These are the activations of a small neural network, seen along a few directions. Each row is one input.
Each table varies a few parts of the input and shows all the possible inputs, shuffled.
Descriptions start from the smaller parts, as in this example, which fits no table here: line(4) and (point or line(11) or (values(2) and ring(8))).
Shared parts are said once, and a part with two or three values counts as separate values.
In the rows, zero is written as 128.

Table:
r1: [155  44  87  49  74  40  89  92 114  71  95]
r2: [114 193 166 150 197 195 133 145 119 171 160]
r3: [130 124 101 141 193  72 209 164 175 117 151]
r4: [151 110 225  96 147 122  31 180 118 218 148]
r5: [123 132  20 183 141 147 204  81 136  59 131]
r6: [129 140 104 197 198 104 218 138 170  88 133]
r7: [175 112 129  99 202  16 149 167 202 119 163]
r8: [ 94 157 195 155 139 222 104 175  99 169 143]
r9: [ 74 183 170 179 190 220 168 126 131 176 143]
r10: [181  86  42 124 146  97 182 116 122  66 109]
r11: [ 96 126  59 141  38 161  89 103  72 109  83]
r12: [160 148 179 109 201  58 183 147 152 169 138]
r13: [132 194 146 172 207 138 194 129 163 135 140]
r14: [ 88 111  91  81  28 155  75 120 127  92  91]
r15: [ 81 151  52 161  36 195 105 100  70  83  88]
r16: [147 169 153 153 209 103 178 133 165 161 135]
r17: [175 128 212  91 203  95  80 153 129 212 143]
r18: [174  87 187  80  45 132  27 153 106 177 109]
r19: [129  89 112  41  34  90  19 121 143 113 100]
r20: [121 112 252 128 139 155  67 157 134 183 128]
r21: [134 146 206 119 199 130  91 132 159 205 151]
r22: [ 76 126  33 132  68 166 164  81  94  26 115]
r23: [ 69 160 147 168  25 216 126 115  74 153 141]
r24: [163 114  25 156 145 113 195 101 106  66 123]
r25: [114 152 204 141 143 185  72 170 105 184 155]
r26: [ 95 150 148 165  37 208  76 113 109 160 133]
r27: [165 110 119 164 205  31 171 137 178 128 139]
r28: [131  68  64  66  74  78 102  94 117  65 106]
r29: [111 167  86 229 198 119 231 123 153  88 147]
r30: [107 117 179 112  27 175  91 135 101 161 124]
r31: [128 128 183  86  33 157  42 140 129 158 147]
r32: [218  55  56  89 152  23 134 115 130 106 115]
r33: [107 146 209 113 184 150 152 144 129 190 144]
r34: [181 148 188  73 207  51 143 162 187 159 148]
r35: [106 120  38 147  81 136 115  60 110  38 111]
r36: [120  98  63 103  72  92 120  73  97  45 114]
r37: [ 48 153 205 173 123 217 159 154  82 180 144]
r38: [181  83  57 113 148  68 138  97 169  80 126]
r39: [102 200 139 156 194 168 242 149 146 123 142]
r40: [135  82  89  85  41 119  52 123  98 117  66]
Q: The inputs of r9 and r2 match in every part but one. If r39 is changed in the same way as r9 into r2, which row does it become?
A: r13
Q: What do these inputs look like to the network?
A: line(5) and ring(8)
Q: A walk changes only the ring(8) part. It starts at r7 and steps to r32. List the rest of the walk in order.
A: r1, r19, r18, r4, r17, r34
Q: Change only the line(5) part in r14. List by row number the other rows that result.
A: r11, r15, r19, r40
Q: Change only the ring(8) part in r28. List by row number the other rows that result.
A: r12, r20, r21, r27, r31, r38, r40

Table:
r41: [161 124 171 163 221  84 226 158 187 120 155]
r42: [126 122 112  81 132  65  81 104 143 137 124]
r43: [112 117  41  99  88 148 159  89  77  84 104]
r44: [ 83 207 206 165 160 167 146 100  97 166 160]
r45: [ 34  79 153 118  37 142  52  60 156  55 136]
r46: [110 138  94 101 140  80 117  98 154 127 140]
r47: [118 149 139 208 204 133 186 174 141 166 158]
r48: [ 76 152 146 164 227 121 178 144 107 176 169]
r49: [ 97 148  64 106 144 100 163  96 142 105 117]
r50: [177  79  98 130  54 145  77 130  85 110  85]
r51: [108 145  41 115 145 120 174  94 106  78 123]
r52: [ 90 170 210 136 172 211  86 131 115 197 129]
r53: [100 184 226  70 147 170  67 201  99 221 144]
r54: [129 157 210 174 141 220  98 162 141 199 134]
r55: [137 107 105  76 108 101  44 111  93 127 103]
r56: [210 108 182 115 214  85 174 177 181 128 174]
r57: [148 135  91 139 106  88 131 136 178 118 143]
r58: [158  82  71 137  40 161 124 130  70  90  95]
r59: [130 129  74 149 110  97 184 133 157 110 116]
r60: [141  98  91  84  82 147  57  95  64 107  94]
r61: [121 134 172 120 251  80 215 127 170 121 141]
r62: [145 128  47 153 108 123 193 123 134  86 114]
r63: [156 108  35 147  68 156 166 113 102  81 102]
r64: [117 184 213 206 129 170 165 134 127 173 145]
r65: [ 75  65 153 159   5 149  67  92 192  53 118]
r66: [162 117 110 127 107  69  94 146 159 125 127]
r67: [177 126 178  79 244  78 161 137 159 125 168]
r68: [124  91  71  95  67 154 111  85  57  99  84]
r69: [146 171 224 115 122 175  78 219 129 225 136]
r70: [172  89 113 112  66 101  67 145 117 135 101]
Q: What do these inputs look like to the network?
A: values(2) and (point or line(6) or ring(8))
Q: The inputs of r62 and r51 match in every part but the values(2) part. If r54 is changed in the same way as r62 into r51, which row does it become?
A: r52
Q: Change only the line(6) part in r67. List by row number the other rows that result.
A: r44, r48, r52, r53, r61
Q: Change only the values(2) part in r58. List by row number the other rows that result.
A: r68
Q: Change only the values(2) part in r42. List by row number the other rows that result.
A: r66

Table:
r71: [ 99  98  59 128  18 159  82  80  97  63  96]
r72: [127 143 187 130 145 154 118 156 134 171 141]
r73: [138 100  26 103  62 126 110  92  81  73  87]
r74: [126 140 164 130 161 135 140 145 138 153 143]
r75: [142  76  52  96  37  97  67  94 123  65  94]
r76: [132 138 122 138 181 100 183 129 150 118 141]
r77: [123 151 195 127 141 158 104 158 128 185 143]
r78: [131 141 132 142 176 102 168 128 143 130 140]
r79: [134 138 178 137 150 145 130 152 133 161 140]
r80: [129 142 153 138 166 120 147 136 137 148 141]
r81: [128 142 139 139 171 112 158 137 144 140 142]
Q: What do these inputs look like to the network?
A: values(3) or line(8)
Q: Which other rows belong to the same alternative as r72? List them by row number.
A: r74, r76, r77, r78, r79, r80, r81

Table:
r82: [120 128  79 132 119 127 150 104 115  96 120]
r83: [129 127 104 143 122 138 154 122 123 106 125]
r84: [111 137 132 138 132 145 150 125 136 118 136]
r85: [134 116 130 108 131 108 126 126 146 116 133]
r86: [127 125  91 151 118 128 149 116 122 103 121]
r87: [142 141 177 126 161 119 118 154 142 173 142]
r88: [128 129 117 145 128 142 154 126 124 113 128]
r89: [144 150 184 116 164 128 122 163 142 182 146]
r90: [110 141 143 139 137 148 149 131 137 127 139]
r91: [147 106 101 122 123  94 124 122 132 108 120]
r92: [109 110  88 134   6 177  59 110  91 100  90]
r93: [123 142 151 146 145 152 152 142 127 140 136]
r94: [139 109  74 101 120  90 124 110 124  96 114]
r95: [136 109  91 113 125  88 120 108 125 104 119]
r96: [138 119 143 110 146 110 125 122 132 129 131]
r97: [147 121 150 117 144 116 128 139 139 137 131]
r98: [104 166 179 148 167 152 138 146 124 181 150]
r99: [132  86  94  95  19 156  34 119 105 104  92]
r100: [143 126 160 127 151 113 121 142 140 150 134]
r101: [106 158 171 148 162 149 139 140 124 169 145]
r102: [136 111 119 117 135  96 120 112 128 116 126]
r103: [142 134 169 127 156 116 119 148 141 161 138]
r104: [110 152 163 139 157 153 146 136 123 154 141]
r105: [115 130  62 129 105 125 150 111 130  88 118]
Q: What do these inputs look like to the network?
A: values(2) and (point or line(11))
Q: Change only the values(2) part in r98. List by row number the other rows that result.
A: r89
Q: List by row number the other rows that have the values(2) part in common with r86.
A: r82, r83, r84, r88, r90, r92, r93, r98, r101, r104, r105

Table:
r106: [ 96 168 188 139 160 165 125 135 121 187 157]
r107: [119 147  24 165  69 144 170 109  99  66  88]
r108: [123 152 173 158 158 156 137 159 140 177 139]
r109: [105 113  70 151 117 145 164  83  71  84 114]
r110: [133 150 170 150 157 133 148 162 143 158 142]
r111: [ 97 152  21 143  87 141 162  78  90  72  99]
r112: [132  87 108 114  29 116  69 114 136  98 106]
r113: [145 141 153 146 167 120 155 152 151 155 149]
r114: [200 103 126  78 104 127  65 149  89 166 102]
r115: [173 118 121 129 189  64 178 147 173 120 145]
r116: [128 140 154 115 185  90 156 138 149 135 143]
r117: [147 125 132 104 200  52 172 134 164 111 140]
r118: [108 171 200 166 137 184 125 166 121 190 147]
r119: [128  97 140 150  65 135  85 107 147  81 121]
r120: [137  96  39 100  25 112  66 128 121  73 105]
r121: [164 126 132 135 181  83 170 149 166 132 146]
r122: [116 100  36  79  43 109  59  97 113  79 116]
r123: [101 163 184 132 164 144 133 142 127 168 147]
r124: [144  97 110 127  98 171 145 117 123  96 124]
r125: [150 130 143 141 179 103 160 155 162 143 135]
r126: [107  88 105  93  52 114  59  89 132 105 105]
r127: [120 103 115 104 112 164 139  95 114  95 127]
r128: [110 155 174 126 171 126 141 141 134 157 146]
r129: [116 164 190 161 143 168 132 165 128 180 145]
r130: [176 108 130  54 118 119  58 127  81 165 106]
r131: [104 102 144 127  79 127  78  85 138  80 124]
r132: [136 128 136 112 200  76 161 132 161 131 137]
r133: [125 103  66 175 108 153 168 110  84  85  99]
r134: [ 83 171 197 145 158 183 115 141 116 197 146]
r135: [117 143 157 123 186 114 145 135 146 154 140]
Q: What do these inputs look like to the network?
A: values(2) and (point or line(6) or line(8))
Q: The inputs of r117 and r115 match in every part but the values(2) part. If r131 is changed in the same way as r117 into r115, which row does it become?
A: r119
Q: Change only the line(8) part in r134. List by row number the other rows that result.
A: r106, r116, r117, r123, r128, r132, r135
Q: Change only the line(8) part in r110. List by row number the other rows that result.
A: r108, r113, r115, r118, r121, r125, r129

Table:
r136: [143 148 211  81 207  42 112 161 198 183 170]
r137: [125 102  66 100  13 172  44 108  85 112  93]
r138: [152 114 199 127 131 128 111 144 143 153 144]
r139: [154 150 182  58 223  58 119 170 175 198 167]
r140: [135 135 192  94 156 169 105 135 121 182 136]
r141: [114  98  85 118  17 159  59 101 120  94 107]
r142: [164 117 179 152 140 121 145 173 153 149 142]
r143: [110  90  91 123   7 166  34 107 111  94  98]
r144: [135 118  69 112  97 109 127 105  99  92 103]
r145: [119 104  92 128  34 136  70  97 116  92 103]
r146: [123 107  90 134  69 116 104  95 126  85 109]
r147: [121 106  91 131  52 126  87  96 121  89 106]
r148: [126 109  65  96  45 152  81 111  93 101 100]
r149: [125 109  88 136  87 106 121  94 131  82 113]
r150: [138 113  61 121 158  88 176 109 117  78 114]
r151: [133 117  70 109  79 119 110 106  94  95  99]
r152: [ 82 147 225 139 165 173 108 136 136 173 153]
r153: [135 112  63 117 141  98 158 110 113  82 111]
r154: [142 179 162 162 197 127 184 163 133 182 138]
r155: [141 114  59 125 176  78 193 108 121  74 117]
r156: [122 110  80 125 103 108 147 101 142  73 123]
r157: [ 98 159 200 116 173 180 118 138 109 192 148]
r158: [128 104  81 145 148  86 169  97 149  68 124]
r159: [129 102  68 113  73 139  86 108  96 101  98]
r160: [ 90 190 184 146 187 178 152 146 105 193 168]
r161: [ 84 166 196 180 187 150 168 147 149 182 157]
r162: [139 112  59 116 120 112 145 101 114  93 113]
r163: [ 74 178 209 168 179 171 142 143 132 174 173]
r164: [126 111  73 101  26 149  59 110  79 104  89]
r165: [161 111 176 109 153 140 110 157 117 166 135]
r166: [ 98 173 175 164 202 154 170 153 118 198 147]
r167: [153 156 167 170 173 131 179 180 172 144 148]
r168: [177 123 158 136 154 124 148 179 122 165 132]
r169: [126 169 175 172 184 136 186 160 173 165 156]
r170: [134 111  74 143 159  79 195  92 156  66 132]
r171: [120 136 220 109 137 152 102 132 141 161 139]
r172: [167 162 147 153 187 134 181 187 141 160 138]
r173: [122 106  83 134 127  95 156 104 142  67 121]
Q: What do these inputs look like to the network?
A: values(2) and (point or ring(8) or line(10))
Q: The inputs of r158 and r150 match in every part but the values(2) part. If r173 is changed in the same way as r158 into r150, which row does it become?
A: r153
Q: Change only the values(2) part in r161. List by row number the other rows that result.
A: r166
